A small network was shown many inputs. Here are its activations along a few directions, one row for each input.
Each table varies a few parts of the input and shows all the possible inputs, shuffled.
A made-up example of a description, with smaller parts first: ring(8) and (point or line(11) or (values(2) and line(6))).
Shared parts are said once, and a part with two or three values counts as separate values.
(in the rows, 128 means zero)

Other details of the inputs vary at random and push rows far along two fixed directions, the same in every table; ignore that.

Table:
row 1: [ 59 129 111 116 144 125 165 194 114 114 127 128]
row 2: [134 162 143 103  72  80 128  70 151 101 117 158]
row 3: [ 90 125 114 114  94  88 152 149 124 135 106 160]
row 4: [213  96 111 168 113 149 118 110  97 184 135 128]
row 5: [238 105 148 151  91 119 115  80 142 169 139 142]
row 6: [234 130 157 143 103 135 115  62 137 152 134 146]
row 7: [ 44 121 146 125 104 130  92 163 133 137 151 162]
row 8: [ 63 105 121 104 128 116 166 180 100 112 129 134]
row 9: [134 130 158 112  25  44 154  73 172 118 104 194]
row 10: [ 65 138 109 123 145 117 152 187 117 101 124 124]
row 11: [ 54 117  90  90 229 157 126 208 111  95 117  86]
row 12: [196 130 104 192 134 177 118  84 125 146 114 120]
row 13: [ 60 143 164 117 115 173  77 174 127 135 133 135]
row 14: [ 75 136  95  87 219 139 112 204 105 102 128  96]
row 15: [232 147 145 158  92 137 116  56 150 151 131 145]
row 16: [117 131 144  90 106  62 119 118 140  99 124 121]
row 17: [ 97 141 132 111 128 105 147 147 141 104 141 112]
row 18: [130 143 148 111  46  51 138  78 159 109 110 163]
row 19: [ 33 121 160 130 147 169 106 153 129 144 123 123]
row 20: [200 104 127 177 134 183 134  81  97 161 117 119]
row 21: [ 95 125 128  96 140 119 147 150  98 127 111 143]
row 22: [119 149 134  77 136  94 110 112 133  90 132 120]
row 23: [ 88 128 144  98 134  84 135 148 137  80 137 105]
row 24: [209 136 124 165 100 153 116  41 154 140 130 126]
row 25: [210 107 117 153 210 211 116 172 115 175 188  52]
row 26: [ 94 146 120 114 126 115 149 144 119 125 106 149]
row 27: [206 131 100 187 116 145 108 108 116 167 127 118]
row 28: [161 113 140 224 145 183  93  95 121 183 178 130]
row 29: [ 90 154 105 112 151 122 132 157 118 115 113 130]
row 30: [116 132 151 113  62  93 162  62 171 107 103 179]
row 31: [205 115  84 171 216 187  80 174  91 170 153  52]
row 32: [ 48 119 102 103 210 130 133 237 103  87 137  83]
row 33: [185 124  90 177 220 234 121 156  98 178 141  62]
row 34: [ 95 126 122  82 149 117 124 116 144  89 125 111]
row 35: [113 116 162  94  79  96 162  73 153 106 106 172]
row 36: [107 131 160 121  46  67 171  92 168 100 116 181]
Description of these inputs: values(4) and (point or (values(2) and line(4))).
The inputs of row 32 and row 14 match in every part but the values(4) part. If row 28 is changed in the same way as row 32 into row 14, which row does it become? -> row 13
Change only the line(4) part in row 32. List by row number the other rows that result. -> row 1, row 8, row 10
Change only the values(2) part in row 26. List by row number the other rows that result. -> row 15

Table:
row 37: [ 75 120 150 137  87 110 136 113 136 109 118 162]
row 38: [105 121 142 120  76  92 160 116 133 123 107 170]
row 39: [ 95 137 133 100 146 128 135 136 140 105 128 119]
row 40: [143 136 111 119 196 183 120 148 121 136 141  83]
row 41: [175 131 112 131 178 145 109 151 119 140 158  77]
row 42: [114 124 146  97  78  59 154 103 153 102 123 159]
row 43: [148 133 133 117  97  86 134  97 135 110 116 145]
row 44: [104 129 129 127  84  93 150 113 125 117  97 174]
row 45: [ 96 121 127 113 130 122 149 164 121 133 130 130]
row 46: [234 129 142 174  64 101 116  38 141 133 122 151]
row 47: [ 83 122 133 135 120 134 138 124 125 122 115 149]
row 48: [227 120 143 160  65 104 133  42 147 140 123 154]
row 49: [150 133 121 111 132 112 130 122 125 120 122 123]
row 50: [131 136 133 120 135 139 130 109 138 116 124 124]
row 51: [128 125 123 147 122 127 128 142 118 135 130 134]
row 52: [100 139 119  95 150 115 126 150 130 104 124 111]
row 53: [ 91 128 118 120 138 121 138 166 116 126 125 132]
row 54: [ 95 129 117 132 123 125 134 132 119 124 106 148]
row 55: [216 131 150 182  92 144 108  46 152 134 136 132]
row 56: [151 138  99 116 193 169 110 155 112 134 134  79]
row 57: [193 121 131 138 114 118 131  94 140 140 140 123]
row 58: [134 121 153 144 162 201  63 163 117 184 170 104]
row 59: [110 139 119  98 140 114 127 135 130 105 116 120]
row 60: [157 116 117 149 164 170 122 169 112 162 160  91]
row 61: [105 121 126 114 125 123 155 149 121 136 117 138]
row 62: [ 88 125 137 140  84  97 129 120 134 111 113 163]
row 63: [ 65 121 132 125 144 141 132 157 123 120 131 128]
row 64: [ 96 138 124  98 150 110 121 154 135 103 133 106]
row 65: [157 123 109 161 168 168 109 167 107 157 155  95]
row 66: [ 68 150 158  74 139 132  95 157 153 140 161 120]
row 67: [121 125 127  88 132 101 151 136 135 118 125 128]
row 68: [ 74 121 130 130 140 143 134 146 122 123 125 133]
row 69: [ 78 127 116 124 143 130 128 162 118 122 122 129]
row 70: [126 134 121  94 126 100 139 125 125 110 111 134]
row 71: [104 128 122 127 117 114 141 141 118 125 114 148]
row 72: [ 89 126 135 139  85  99 131 117 133 112 109 165]
row 73: [168 135 111 136 179 161 101 144 123 135 147  77]
row 74: [234 122 111 216 134 193  93  85 112 176 134 114]
row 75: [210 121 134 142  91 117 138  65 138 141 117 145]
row 76: [138 122 111 161 182 196 118 143 106 158 137 100]
row 77: [108 119 134 123 106 112 148 144 128 131 129 142]
row 78: [ 93 137 136 102 147 126 132 138 142 104 133 116]
What do these inputs look like to the network? -> values(2) and (point or (line(4) and line(5)))
The inputs of row 57 and row 77 match in every part but the values(2) part. If row 56 is changed in the same way as row 57 into row 77, which row does it become? -> row 54
Change only the values(2) part in row 65. List by row number the other rows that result. -> row 41
A walk changes only the line(4) part. It starts at row 38 and steps to row 71. List the rest of the walk in order. -> row 74, row 47
